Each row below holds a small network's activations on one input, seen along a few directions.
Each table varies a few parts of the input and shows all the possible inputs, shuffled.
A made-up example of a description, with smaller parts first: one of 5 places around a ring, together with either a single point or one of 9 places along a line or (one of 3 separate values, together with one of 6 places along a line).
Shared parts are said once, and a part with two or three values counts as separate values.
In the rows, zero is written as 128.

Other details of the inputs shift rows strongly along two fixed directions, in all tables alike. That doesn't count.

Table:
r1: [ 75  29  69 112 129 136 148 140 135 152 165]
r2: [ 87  78 101 142  92 160 151  89 159 175 115]
r3: [169 182 159 125 141 122 120 133 103 101 123]
r4: [123 202 192 171 112 143 108 111 204 160  66]
r5: [130 102  98 112 151 129 134 132 102 111 156]
r6: [112 129 167 149 122 127 113 133 168 128 116]
r7: [173 231 206 152 115 114 112 131 131  86  90]
r8: [157 127  65  84 166 110 146 126  45  70 162]
r9: [ 59  42 117 129 103 149 129 144 176 180 143]
r10: [156 185 157 126 137 121 122 130 101  89 122]
r11: [164 177 125 109 149 114 138 130  68  78 136]
r12: [127 177 222 163 105 115  90 131 201 125  78]
r13: [123 112  94  98 130 123 137 134  92 111 146]
r14: [169 126  77  85 187 108 151 128  45  84 165]
r15: [ 88  25  71 103 137 130 150 143 139 166 163]
r16: [166 122  66  96 166 120 143 130  46  79 167]
r17: [181 227 211 149 123 116  98 132 132  96  89]
r18: [142 155 157 116 129 116 116 133 127 120 114]
r19: [171 180 159 126 140 113 121 135  96 105 111]
r20: [163 214 130 147 135 120 118  92 104 116 129]
r21: [166 252 172 157 131 130 123 104 139 105  73]
r22: [ 78  31  73  94 123 140 137 141 129 166 161]
r23: [128 139  70 128 129 125 141  97 100 144 157]
r24: [138 155 156 130 128 132 117 133 125 114 125]
r25: [143 153 146 139 126 116 129 133 131 103 120]
r26: [165 132  52  97 160 147 163  76  34 101 152]
r27: [132 104  91 119 138 118 142 136  93 108 142]
r28: [ 86  79 123 135 112 125 136 140 166 144 130]
r29: [134 104 100 110 141 129 134 139  87 128 145]
r30: [175 176 154 132 147 113 115 130 108  91 120]
r31: [168 178 157 118 151 103 116 126 110  89 114]
r32: [156 129  75  79 166 126 134 127  38  84 167]
r33: [158 130  72  85 164 127 148 131  39  86 170]
r34: [179 226 201 158 121 105 106 129 138  76  86]
r35: [152 148 154 137 138 111 121 135 127 116 111]
r36: [168 156  45  86 188 134 159 106  48 114 148]
r37: [ 74  87 169 154  93 135 102 137 214 161 108]
r38: [136 107 102  98 146 125 142 138  97 130 150]
r39: [ 77  86 149 162  76 159 134  91 211 200  89]
r40: [162 208 129 145 141 124 113  91 104 120 133]
r41: [117 134 167 145 108 138 113 138 160 140 118]
r42: [ 84  31  70 109 117 149 136 145 127 166 166]
r43: [121 129  64 115 150 151 150 111 104 139 136]
r44: [166 123  72  96 177 124 143 128  46  80 174]
r45: [ 80  33  69 109 116 147 147 145 128 164 167]
r46: [163 179 157 134 136 125 113 132  94  96 118]
r47: [148 155 136 134 120 137 145  81 127 140  98]
r48: [126 105  94 105 143 122 131 130 100 103 149]
r49: [175 224 207 163 127 109 101 128 131  78  85]
r50: [ 69  36 114 131 112 138 132 144 186 178 141]
r51: [121 158 141 154 113 123 117 101 170 176 119]
r52: [138 178 221 162  94 120  99 140 193 145  78]
r53: [173 179  99 121 135 135 159  76  66  94 117]
r54: [ 68 109 138 162  99 163 120 118 219 198  95]
r55: [114 131 163 148 113 126 118 135 170 127 114]
r56: [ 75  90 164 159  85 129 122 143 217 163 106]
r57: [ 63  60  84 144 101 144 129 109 185 218 151]
r58: [165 131  80  79 177 115 151 132  39  95 164]
r59: [123 110  97  99 134 129 131 133  93 113 149]
r60: [ 78  30  69 114 114 144 143 146 120 165 159]
r61: [119 134 162 145  99 133 113 140 159 138 112]
r62: [ 87  24  70 116 131 135 141 144 130 163 158]
r63: [138 101  98 112 152 125 138 135 103 118 154]
r64: [ 80  85 168 168  92 137 107 142 207 167 105]
r65: [183 229 215 146 129 110 108 132 134  99  89]
r66: [ 74  89 174 149  92 138 115 144 208 180 109]
r67: [ 91  83 168 156  93 126 113 145 217 178 103]
r68: [122 184 218 165  86 123 107 138 192 129  80]
r69: [ 78  90 172 149  89 140 115 145 209 181 110]
r70: [166 179 151 135 142 117 122 129 108  83 124]
r71: [ 83  35  65 109 107 140 148 147 127 162 160]
r72: [137 102  95 116 146 129 129 134  99 111 153]
r73: [ 77  35 113 131 111 132 137 146 187 185 139]
r74: [160 128  68  94 155 120 150 135  32  88 159]
r75: [127 177 225 169 111 117  99 133 200 128  82]
Description of these inputs: one of 5 places along a line, together with either one of 3 separate values or (one of 2 separate values, together with one of 6 places along a line).
Changing only the place on the line of 5 turns r38 into r69. The same change can be made to r73. Which row results?
Answer: r63
Changing only the place on the line of 5 turns r1 into r28. The same change can be made to r70. Which row results?
Answer: r25
Which other rows does r32 become when the choice among 2 separate values takes its other values? List them by row number.
Answer: r37
A walk changes only the place on the line of 5. It starts at r53 and steps to r2. List the rest of the walk in order.
Answer: r26, r39, r47
Which other rows does r40 become when the choice among 3 separate values takes its other values? List them by row number.
Answer: r26, r54

Table:
r76: [111 123 122 131 114 133 124 126 136 143 136]
r77: [125 108 130 123 128 128 133 135 143 142 122]
r78: [122 121 119 134 130 134 134 109 142 157 124]
r79: [102 100 124 138 111 141 145 114 157 152 109]
r80: [100  84 138 134 104 128 121 149 151 131 127]
r81: [158 203 192 145 124 123 121 117 138 100  79]
r82: [110 118 124 132 108 135 127 126 132 137 131]
r83: [123 104 137 125 138 119 122 142 144 141 133]
r84: [117 112 122 135 112 143 141 110 137 133 117]
r85: [118 103  97 115 130 129 133 138 108 130 157]
r86: [121 111  90 115 148 134 131 125 116 147 149]
r87: [118 111 131 129 141 121 115 146 147 140 139]
r88: [121  81 110 109 133 129 137 142 111 110 144]
r89: [115 107 130 132 108 132 128 139 132 127 126]
r90: [123 112 131 127 133 127 127 134 142 150 130]
r91: [124 100 136 120 132 119 127 142 145 133 125]
r92: [118 104 134 127 116 137 134 135 136 126 123]
r93: [164 222 178 158 135 122 107 106 145 118  95]
r94: [159 210 196 150 137 105  94 141 148  99 108]
r95: [119 118 125 131 136 129 121 139 144 149 136]
r96: [177 165  75  93 182 114 136 131  40  84 171]
r97: [121 114 125 123 127 133 134 122 142 146 118]
r98: [118 105 133 125 123 131 139 137 138 132 118]
r99: [113 113 130 133 109 131 125 139 132 132 135]
r100: [112 128 116 130 128 131 120 127 144 151 136]
r101: [115 109 128 127 114 142 135 123 135 131 119]
r102: [177 137  91  85 179 111 149 134  38  63 151]
r103: [112 113 124 132 106 137 129 126 131 132 122]
r104: [114 131 109 138 126 132 126 115 146 153 135]
r105: [174 150  87  91 173 108 134 137  34  67 174]
r106: [145 118  97 103 147 117 133 142  67  89 162]
r107: [112 121 117 140 106 137 132 114 134 140 129]
r108: [101 102 119 144  96 142 134 116 149 147 118]
r109: [113 125 115 138 112 135 130 113 138 145 134]
r110: [166 212 191 147 134 119 109 115 141 118  91]
r111: [168 210 184 150 127 122 121 103 143 112  82]
Describe the family of inputs behind these rows.
Answer: one of 4 places along a line, together with one of 9 places around a ring
Changing only the place on the ring of 9 turns r109 into r93. The same change can be made to r105. Which row results?
Answer: r87
Which other rows does r101 become when the place on the line of 4 takes its other values? List them by row number.
Answer: r84, r88, r92

Table:
r112: [128 101  81 113 161 112 148 131 124 133 147]
r113: [129  93 108  83 139 141 142 137  99 139 142]
r114: [133  84 105  92 134 131 159 143  99 129 127]
r115: [113 113  72 121 126 127 139 136 109 123 155]
r116: [102 102  79 121 138 134 134 123 111 101 150]
r117: [ 65  74  97 152 100 133 120 129 185 199 156]
r118: [143 176 163 137 113 117 105 147 113 117 138]
r119: [153 183 150 133 130 130 116 108 116 139 115]
r120: [125  85  94 118 147 106 143 130 112 117 150]
r121: [130  91  96 107 157 146 141 137 103 138 133]
r122: [151 179 151 139 108 131 116 120 103 129 114]
r123: [158 176 149 140 162 136 130 111 136 125 103]
r124: [ 92 132 167 160  64 147 124 134 188 160  85]
r125: [146 183 137 141 108 135 135 115 120 113 103]
r126: [151 179 150 145 171 121 114 129 145 116 122]
r127: [124 110  84 102 166 122 132 125 125 144 161]
r128: [118 108  86 119 126 123 121 142  95 141 167]
r129: [130  96  96  89 144 138 138 128 102 144 136]
r130: [144 175 155 129  98 139 136 135 108 104 107]
r131: [131  88  90 116 144 122 163 100 111 128 135]
r132: [105 109 173 179  87 137 117  98 209 157 100]
r133: [112 104  91 109 116 131 140 156 100 116 160]
r134: [138 189 133 150 124 118 124 122 140 108 123]
r135: [132  83  95 112 138 122 158 111 104 125 131]
r136: [127  89  94 104 148 113 139 153 110 125 141]
r137: [135  98  82 107 152 127 164 113 117 141 128]
r138: [159 180 148 121 149 128 127 102 135 131 107]
r139: [157 148 166 131 124 114 135 118 116 101  95]
r140: [131 102  89  94 150 137 141 118 110 149 138]
r141: [139 179 145 140 112 119 116 143 124 101 119]
r142: [132 166 151 135 114 143 126 112 114  88  96]
r143: [124 118  74 124 128 138 144 102  99 157 154]
r144: [124  91  89 121 153 106 148 119 119 120 154]
r145: [ 92 130 193 151  91 130  93 154 193 173 122]
r146: [150 166 174 130 153 124 110 159 128 103 122]
r147: [145 190 147 142 145 115 106 115 135 135 137]
r148: [151 184 143 144 114 130 120 108 111 134 115]
r149: [153 153 154 155 127 110 105 121 137  94 130]
r150: [ 83  36 114 150  90 145 131 113 179 171 131]
r151: [159 146 162 144 113 126 117 112 117  98 110]
r152: [172 157 105  86 154 132 137 124  34 106 157]
r153: [124  99  88 116 172 130 129 144 118 133 154]
r154: [101 102 184 174  83 122  94 140 205 141 112]
r155: [148 147 177 131 127 102 123 147 124  90 118]
r156: [ 66  61 117 132 103 136 109 149 176 198 151]
r157: [175 130 108 106 152 111 127 138  52  59 172]
r158: [ 99 122 185 160 120 133  97 159 207 159 100]
r159: [126 116  82 112 144 139 141 101 104 163 154]
r160: [146 148  98  97 153 126 135 136  50  50 156]
r161: [152 178 154 124 151 113 107 131 138 120 122]
r162: [ 74 121 174 164  85 137 102 139 202 130  97]
r163: [153 159 170 123 136 106 123 157 127 100 112]
r164: [153 178 157 127 125 131 113 119 108 134 114]
r165: [133 170 144 141 120 142 130 101 122  92  97]
r166: [ 76  41 130 124 114 160 137 154 174 184 122]
r167: [129  74 114 100 127 126 159 132  94 117 135]
r168: [119 118  68 121 122 144 160 108 107 136 141]
r169: [129  91  84 134 144 118 130 114 120 114 169]
r170: [144 185 144 149 123 113 104 127 123 126 133]
r171: [133  74 109 113 117 138 140 125  93 112 151]
r172: [149 150 166 137 132  99 119 137 127  94 113]
r173: [158 171 154 136 156 136 125 122 128 121  99]
r174: [146 185 151 138 139 115 101 126 127 131 134]
r175: [ 70  57 121 132  72 154 131 141 157 197 138]
r176: [102 120 175 158 108 115 115 145 214 161  91]
r177: [123  95 107  88 149 126 127 155 108 131 162]
r178: [135  93  86 104 145 127 159 123 109 138 123]
r179: [ 71  52 119 118 115 134 114 155 187 187 139]
r180: [ 79 117 185 152  71 157 122 130 186 134  86]
r181: [125 177 139 150 135 126 118 109 142  87 118]
r182: [132 175 139 145 126 142 134  91 131  95 101]
r183: [162 160 157 122 133 119 136 130 120 112  87]
Changing only one part turns r165 into r142. The same change can be made to r120. Which row results?
Answer: r172
Changing only one part turns r161 into r127. The same change can be made to r173. Which row results?
Answer: r123
Describe the family of inputs behind these rows.
Answer: one of 2 separate values, together with one of 4 places along a line, together with one of 9 places around a ring
Which other rows does r144 become when the place on the ring of 9 takes its other values? List them by row number.
Answer: r112, r117, r126, r127, r134, r147, r169, r181
Which other rows does r133 become when the choice among 2 separate values takes its other values? List them by row number.
Answer: r130
Which other rows does r121 become when the choice among 2 separate values takes its other values? List them by row number.
Answer: r158
Which other rows does r175 become when the place on the ring of 9 takes its other values? List them by row number.
Answer: r113, r114, r130, r152, r166, r167, r171, r180

Table:
r184: [170 209 179 137 131 108 109 135 120 110 109]
r185: [166 196 176 148 118 104 113 127 121  82 112]
r186: [ 78  92 167 157  78 143 105 139 191 170 118]
r187: [123  98  85 109 161 122 137 141 107 110 155]
r188: [154 179 137 129 153 114 116 136 111  88 134]
r189: [137  92  93  99 153 115 147 139 100 127 148]
r190: [155 164 147 118 142 125 133 133 102  82 110]
r191: [102  73  60  94 132 144 148 142  85 132 164]
r192: [111 143 227 179  79 115 107 136 224 136  68]
r193: [133  96  94  98 129 127 149 137  85 125 146]
r194: [109  63  63  86 157 138 152 146  99 141 158]
r195: [143 140 120 118 146 124 115 134  96 121 153]
r196: [168 215 144 152 139 130 126  87 124 131  95]
r197: [104 170 192 192  71 148 115  94 220 180  58]
r198: [181 196 190 132 152 113 110 128 119  92 103]
r199: [130 103  89 104 125 126 143 136  83 126 153]
r200: [160 196 174 143 135 115 116 130 122  67 102]
r201: [ 79  96 161 157  71 131 114 143 194 171 114]
r202: [ 55  57  87 144  86 164 149  94 189 204 129]
r203: [149 130 117 120 152 104 131 135 108 105 143]
r204: [105 116 196 157  83 124 120 139 202 150  84]
r205: [146 120 124 122 142 122 128 126  97  92 141]
r206: [142 162  91 125 148 139 144  84 109 138 137]
r207: [162 175 146 130 148 115 107 130 102 100 142]
r208: [159 170 146 116 159 119 127 137 110  93 115]
r209: [143 143 114 118 139 113 124 138  99 122 149]
r210: [100  75  57  99 132 141 143 142  85 126 170]
r211: [ 56  16 119 126  85 156 133 144 182 197 134]
r212: [ 91  89 168 143  97 127 122 147 206 182 103]
r213: [154 192 118 136 131 138 143  80  99 115 113]
r214: [ 91  85 174 143 104 138 113 143 203 181 106]
r215: [ 88  77 176 149  90 141 119 138 198 162 101]
r216: [108  56  65  99 147 133 154 139  97 109 155]
r217: [131 102  93 102 148 132 128 137  91 138 162]
r218: [167 200 186 138 121 125 106 126 108  96 108]
r219: [156 187 118 138 131 140 145  84 100 119 112]
r220: [129 103  85 113 127 119 138 135  87 113 163]
r221: [160 194 117 136 148 134 140  86 107 130 118]
r222: [120  49  70  97 163 126 144 135  99 129 168]
r223: [133 102  84 112 147 110 135 138 100 121 167]
r224: [ 56  15 110 141  86 131 137 145 194 176 137]
r225: [140 121  62 121 134 148 156  94  87 139 137]
r226: [ 77  79 107 157  97 156 135 107 203 216 114]
r227: [167 153 153 127 146 117 125 123  98  77 119]
r228: [144 128 121 124 135 124 123 127  96  96 149]
r229: [ 96 168 191 182  70 143 107  85 224 173  64]
r230: [107 171 223 163  95 133  98 147 219 157  71]
r231: [117  96  36 102 151 141 150  85  95 156 158]
r232: [ 88  84 169 146  80 133 128 143 197 170  97]
r233: [164 199 180 129 132 126 123 133 115  83  91]
r234: [104  69  57 104 138 134 146 139  93 113 172]
r235: [158 198 117 135 148 133 137  83 107 125 119]
r236: [153 184 140 119 147 124 118 139 103 106 126]
r237: [150 132 127 106 150 128 126 134  98 125 139]
r238: [147 177 137 130 131 123 119 134 101  83 130]
r239: [117  53  67 101 160 125 139 136  99 129 175]
r240: [175 205 184 131 136 108 115 135 120 108 101]
r241: [ 79  87 162 152 111 130 117 147 216 159 102]
r242: [115  71  57 102 144 118 141 142  93 139 183]
r243: [174 203 181 145 145 109  99 127 123  88 121]
r244: [150 186 137 125 147 121 113 138 103 101 132]
r245: [169 161 146 125 155  99 128 132 110  91 121]
r246: [119  52  74  89 140 142 151 134  83 132 160]
r247: [ 65  55 138 150  81 143 114 140 190 175 136]
r248: [121 101  91  97 136 141 146 140  90 119 142]
r249: [151 183 136 128 149 117 113 138 108  95 135]
Describe the family of inputs behind these rows.
Answer: one of 2 separate values, together with either one of 6 places along a line or (one of 3 separate values, together with one of 9 places around a ring)
Changing only the choice among 2 separate values turns r187 into r200. The same change can be made to r221. Which row results?
Answer: r219
Changing only the choice among 2 separate values turns r236 into r191. The same change can be made to r214. Which row results?
Answer: r246
Which other rows does r221 become when the place on the line of 6 takes its other values? List them by row number.
Answer: r196, r206, r226, r231, r235
A walk changes only the place on the ring of 9. It starts at r203 and steps to r223. List the rest of the walk in order.
Answer: r242, r209, r184, r240, r212, r189, r245

Table:
r250: [146 137  54 112 151 143 156  73  73 140 150]
r251: [140 144  45 110 153 153 157  80  71 136 145]
r252: [147 143  40 108 152 141 165  80  66 138 149]
r253: [ 89  96 177 157 103 129 109 150 213 171 108]
r254: [163 191 186 140 120 118 112 132 122  89 101]
r255: [148 166 151 126 139 117 115 140 115 107 132]
r256: [133 124 122 115 128 128 134 136  99 105 138]
r257: [137 116 124 111 140 122 137 136 109 104 129]
r258: [166 185 188 143 130 117 117 132 127  87  98]
r259: [180 236 218 151 135 104  95 135 136  91  88]
r260: [129  89  93 103 137 128 143 138  88 116 148]
r261: [ 62  31 116 126 112 134 128 153 195 186 138]
r262: [ 93 137 204 175  88 122  92 146 224 155  97]
r263: [131  99  89 102 148 124 131 143  93 124 163]
r264: [ 54  27 113 140  85 141 130 146 188 171 137]
Describe the family of inputs behind these rows.
Answer: either one of 3 separate values or (one of 2 separate values, together with one of 6 places along a line)
Which other rows does r260 become when the place on the line of 6 takes its other values? List them by row number.
Answer: r254, r256, r257, r258, r264
